Here are a small network's activations along a few directions, averaged over the inputs that share one value of a field.
Related values have similar rows: they may be neighbours, one step apart, or belong to one group.
Random noise pushes rows far along 6 fixed directions. That doesn't count. These rows show it; they differ only by the noise:
[-447   95  661   98   74  270   22  -41  113  272 -250 -189  467  635
 -249 -493  151  -12 -402 -266]
[ 193 -193   46 -318 -270  -58 -331 -660 -285  125 -631 -596    4   38
 -755 -168  494  200 -296  112]
[ 209 -169  -26 -221 -260  -81 -139 -104 -429  -30 -130 -222 -229 -179
 -154 -107  159  104   55  103]
[ 553 -162   -7 -157 -135  -98    7  227  -42    8  197   84 -212  -87
   84  -72  217 -136 -326   82]
[ 226 -138   87   73  -31   43   94  -98 -107   64 -192 -110  264  123
 -344 -160 -133  133 -264 -171]
[  63 -113  157  241   27   74  178 -129 -137   13 -216  -72  477  194
 -403 -188 -373  239 -190 -357]
[-182  -70   73  -88   74  401  224   64 -104  425 -467 -282  134  284
 -235 -312 -132   34  -28  242]
[-529 -117  205 -182 -229 -244 -122 -194 -315 -329   27   83 -295 -103
   53 -110  349  124  297   66]


B, 25 values:
b14: [-401   44  387   15 -164  -24 -146 -159 -135 -309  102 -217  136  260
 -143 -227   27  169  194 -358]
b13: [-314   67  -40 -158   33  303  203  -67  271  367 -264 -238 -132  198
  176   93  -90   -8  319  305]
b4: [ 214  169  572  231 -336 -164 -310 -125 -132   66  357  -23  319  102
  192  -85   54  -15 -320 -791]
b2: [-236  -22 -176 -104  -57  -33 -152 -393 -148  377 -692 -303   85 -110
 -283   94  -47  155  286  260]
b5: [-119  -25 -173 -258  221  170   83 -272  303 -130 -317 -200   -1  138
 -309  -24  236 -133 -190  353]
b18: [ 613   56 -159 -205  140  -37 -311  -54  476  276  109  -18  -92 -112
  135  121  487 -442 -437  186]
b9: [-238  -15 -462  198  282  -31  151 -161  -66 -211 -279   98    7 -254
 -315  274 -185  178  199  235]
b17: [ 363  293  167  394  249  232   16  195  521  126  170  -45  302  320
   57   61  -93 -140 -528 -331]
b10: [ 509  -45 -209  414   56 -305  -39   68  -24  -81  271  401   72 -333
    9  346 -235  130 -100 -263]
b1: [-296  -25  -55 -274  164 -197  164   46  361   62  172  549 -153  -47
  377   22  305 -351   42  375]
b25: [-273 -188  -26  -22 -144 -319  152 -467  -20 -264 -197  132  236 -143
 -255   78 -222  303  271 -177]
b23: [ 406  227  326  179 -217 -195 -523  184 -224  -93  330   17    4 -140
  -95  -88  411 -139 -442 -394]
b16: [-223   51  149   95   13 -121  -88   77 -113 -143  -32  189  342   11
 -177 -178 -201   92  -33 -225]
b24: [-410  112 -196  -36  439  475  410  160  510  502 -343 -139  141  335
  268   42 -204 -164  166  322]
b15: [-315 -222 -586 -640  -62 -342  -68 -408  268 -501 -125  114 -556 -366
  152  373  391  -52  529  579]
b12: [ 132  -26  201 -282 -180  -68 -126    6   45  -37  279 -141 -190  105
  310 -101  235 -195  -20 -191]
b19: [-803  158  131 -209  209    0 -118  151 -204 -180   50   87 -163   17
  289 -181  220 -100  326  158]
b7: [ 151  -33 -136  -75  -83   20 -148 -273  264   84 -113 -225 -277  100
 -136  278  400   57 -220  253]
b8: [ 132  186  266  498   -2  258  113  333   63  430  173  -25  296  199
   69  -43 -545   79 -186 -379]
b6: [ 668   70 -121  -76  -31  364  100  521  283  280  250 -135 -399  162
  175   14  199 -287 -427  413]
b22: [-192  272  573   -2  461  228  -51  156  699  374   82  153  578  762
  172 -395  238 -515 -597 -213]
b11: [-298    4  -93   -8 -175  150  -17 -270 -201  128 -427 -222 -114  -28
 -369   19  147  252  111  287]
b3: [ 214   67 -201  122 -117 -293 -452 -506 -264 -225  -87 -256  -43 -415
 -307  292  281  142    6 -140]
b20: [-229  153  -27  -61  102  160  -74   85   26 -143   63 -155 -282   55
   44  -37  359  -78  163  290]
b21: [-575   55  480  -53  -68  -20  -61  188  -24  -53  226  112   11  315
  148 -239  141  -21   15  -92]
B is arranged as a network in which each value has 4 neighbours.
Q: Which values are neighbours of b23? Give them in the order they are listed.
A: b9, b10, b16, b11
Q: Which values are neighbours of b4? Give them in the order they are listed.
A: b13, b2, b25, b8
Q: Which values are neighbours of b17? Give them in the order they are listed.
A: b24, b7, b3, b20
Q: Which values are neighbours of b14? Give them in the order they are listed.
A: b5, b12, b6, b21
A value of B combines one of 5 hidden first parts with one of 5 second parts; all combinations occur once.
Q: b9 and b6 share the first part; b9 and b19 share the second. Which value has the first part of b19 and the second part of b6?
A: b14
Q: b21 and b16 share the first part; b21 and b8 share the second. Which value has the first part of b8 and the second part of b16?
A: b10
Q: b11 and b23 share the first part; b11 and b25 share the second. Which value has the first part of b25 and the second part of b23?
A: b1
Q: b7 and b17 share the first part; b7 and b13 share the second. Which value has the first part of b13 and the second part of b17?
A: b24

T, 25 values:
t15: [ 237 -142 -162 -232 -103  -15  138  -18  156   11   55   50 -196  -29
  102   89  126  -45   -2  283]
t2: [ 514  -91 -200   50  133  -21  -37 -111  162   30  -27 -159  200  -15
 -144  106 -193   24 -221 -205]
t25: [-104  -77  -72   60  211  -41  140   86   89  -73   52  276  132  -24
  140  -54 -286  -66  121 -100]
t8: [-240  133  182   -1  -17   -3 -156   37 -189 -286  254   -2 -153  -26
  166 -125  192  -26  162  -70]
t20: [ 141   65  -34  154  -30  -22   67  -21  -76  137  -12 -122  109   33
  -96   84    2   13 -224  -67]
t16: [ 708  -33  -99  -41  128 -172  -96  230  334   63  249  187   -7  -76
  241  150  -18 -230 -311 -123]
t14: [ 316  -65   92   48  -27 -122   61  151 -101  -89  255  170  227  -51
   47  -79 -270   -4 -186 -310]
t7: [ 303  125  -28  213  -53  169   26  -21   19  122   30 -207  140  117
  -89    9 -239   71 -130 -181]
t21: [-253  102   46 -107   91   39 -129  -12   97  -16 -151  -65 -170   63
  -69  -84  422 -108 -176  329]
t22: [-279  115   82  261  141   85   62  258   -4   91  173  213  137  -25
  298   -4 -247  -50  179  -59]
t4: [-360   43  -64   71   30   11   66  -38  123   64 -170  152   28  -18
  -23   97  -52   93  208  121]
t24: [ 343 -103  -98  -53  -54   31  159   23  109  236  -13   61   17   10
   47   32  -78  -82    9  109]
t11: [  78   84  278  -70 -280  151 -221  156 -552  326  -70 -324  -52   21
   11 -171  -45    1  100  -87]
t12: [-246 -141  -59  -64  -67 -202  -50 -270   -3 -168  -83  242  -43 -102
 -209   47  270   64   28   95]
t18: [ 109 -101 -100  -48   25 -141   46  -87  183  -29   33  240 -108 -110
  194  221   33   -1   59   63]
t6: [  11    1  113 -301  -31  -33   -2  106  122  -73  149   53 -189  126
  161 -100  246 -217  -95  179]
t3: [ 194   72  184  -19  -12  183  -23  135   75  239   37 -264  184  203
   82  -79   -7  -54 -260 -229]
t10: [  83   57  -30   31  -32  -74 -112  -24  -44 -234  226  -28 -131 -184
   76   73   51   16  -43 -182]
t13: [-263  116  187 -109    2   46 -147  181   70   75  -47   13 -114    7
  111 -204  310 -283  -80  163]
t17: [ 113 -121 -381 -122   37  182  230  262  -59    1 -130  -45 -190  -44
  -49   30 -178   69  192  296]
t5: [-414  -22  144  -15 -164  -41 -106 -388 -127   15 -276 -204  -99   68
 -331   17  248  193  165  185]
t9: [-131  178   96  112   71  165 -100  169  -83  100  -34 -113  -44   27
   66  -19   50  -18   65  -12]
t19: [-114   57  137  -31   43   -4 -104  -66 -129  -52   55 -126  179  129
   37 -179  -43  -59   34 -229]
t1: [-165  -30 -132   71   80   67  226  261  -92   32  -12  103  -56  -64
  -13  -76 -239   85  144  167]
t23: [ 388  -54   46  129  -79  116  110   13   28   -1  -12 -106  107   92
 -150    5 -163  102 -240 -148]
A value of T combines one of 5 hidden first parts with one of 5 second parts; all combinations occur once.
Q: t11 and t22 share the first part; t11 and t23 share the second. Which value has the first part of t23 and the second part of t22?
A: t10
Q: t16 and t25 share the first part; t16 and t2 share the second. Which value has the first part of t2 and the second part of t25?
A: t19
Q: t21 and t1 share the first part; t21 and t13 share the second. Which value has the first part of t13 and the second part of t1?
A: t12
Q: t20 and t5 share the first part; t20 and t3 share the second. Which value has the first part of t3 and the second part of t5?
A: t15

K, 20 values:
k4: [ -36  -50  180   -4  -75  234   52  161 -291  188  -94 -211  140  168
 -141 -320 -315  190  123 -151]
k12: [-665  197  289  342  -34 -125  -96  150 -182 -462  393  213  -90  -39
  370   12   -9  137  451 -308]
k20: [ 303 -123   48 -229 -221 -198 -117  -30 -143  -59  184   25 -161 -128
  -14  -94  249 -103 -171   24]
k9: [ 752   -5 -171 -102   -3   -1 -328  -77  267  353 -146 -266   -2  -54
 -151  104  359 -133 -585   92]
k11: [ 152 -187 -427   64  295   32  308 -211  531   77 -324  175  118   76
 -577  161   79   69 -428  404]
k15: [-182 -303 -315 -252   45 -468  236 -254  270 -575  230  603 -278 -205
  149  319  241  -44  164  227]
k16: [ 585  104 -214  -37  -20  173 -150  198 -432  241  -32 -438  -33 -201
  157  -30 -376  -10  267  -99]
k19: [-144   82   29  179   93 -236 -133 -334  375 -203  -71  135  273  175
 -124  146  137  -42 -244 -333]
k8: [-851  -14  249   21   40  -50  108  -69 -175 -232   65  204  174   86
  258  -78 -372  172  533 -257]
k10: [-169  -85  178   13  204  -46  351  219  622 -110  265  483  209  314
  189  -62  -20 -174 -358  -94]
k14: [-424  207  303  236 -133    6 -242  -47 -381 -212  100 -120   55  -65
    7  -94  -26  207  215 -267]
k17: [ -30  -11  115  -46 -207   34   21  332 -195   -3  244  110 -321  -61
  229 -112   29   -1   86  132]
k1: [  16  151  182 -377 -158  160 -302   13 -126  307  -94 -450 -315   20
  288 -169  461 -236  139  184]
k13: [ 105   18 -326  161   40  155   47 -192 -338  170 -366 -338    5 -262
 -277  183 -322  244  271  110]
k18: [  28  256   94    5 -123  196 -355  126 -598  284 -155 -503  -75 -175
  104  -72  -61  -25  321  -44]
k7: [  -5  -18   -8   58  108  287  267 -257   43  318 -425 -245  433  262
 -296  -71 -461   33   21  -91]
k2: [ 392   53  242   58  -70  -64  -80  691   15  -61  536  319  -91  -12
  405  -81  131 -296 -359  -79]
k5: [-464  207  448  191  -30  -12 -202  -20  107 -116  184  164  -21  225
   12 -165  383  -54 -181 -151]
k3: [ 566  -36  179   33  -78  -73  -22   94   -2  -69  211  -41  203  158
 -260 -122  134  -26 -494 -271]
k6: [ 244   43   28   52  -67   69    4  182 -232  114   95 -152   92 -103
  261  -33 -508   40  242 -236]
K is arranged as a ring.
Q: Which values are neighbours of k15? Give them in the order they are listed.
A: k8, k10
Q: Which values are neighbours of k18? Give them in the order they are listed.
A: k9, k13
Q: Which values are neighbours of k2? Give them in the order they are listed.
A: k11, k17
Q: Which values are neighbours of k14? Give them in the order they are listed.
A: k12, k5
Q: How many steps from neighbour to neighbour lead from k6 to k16, at the fewest?
A: 2
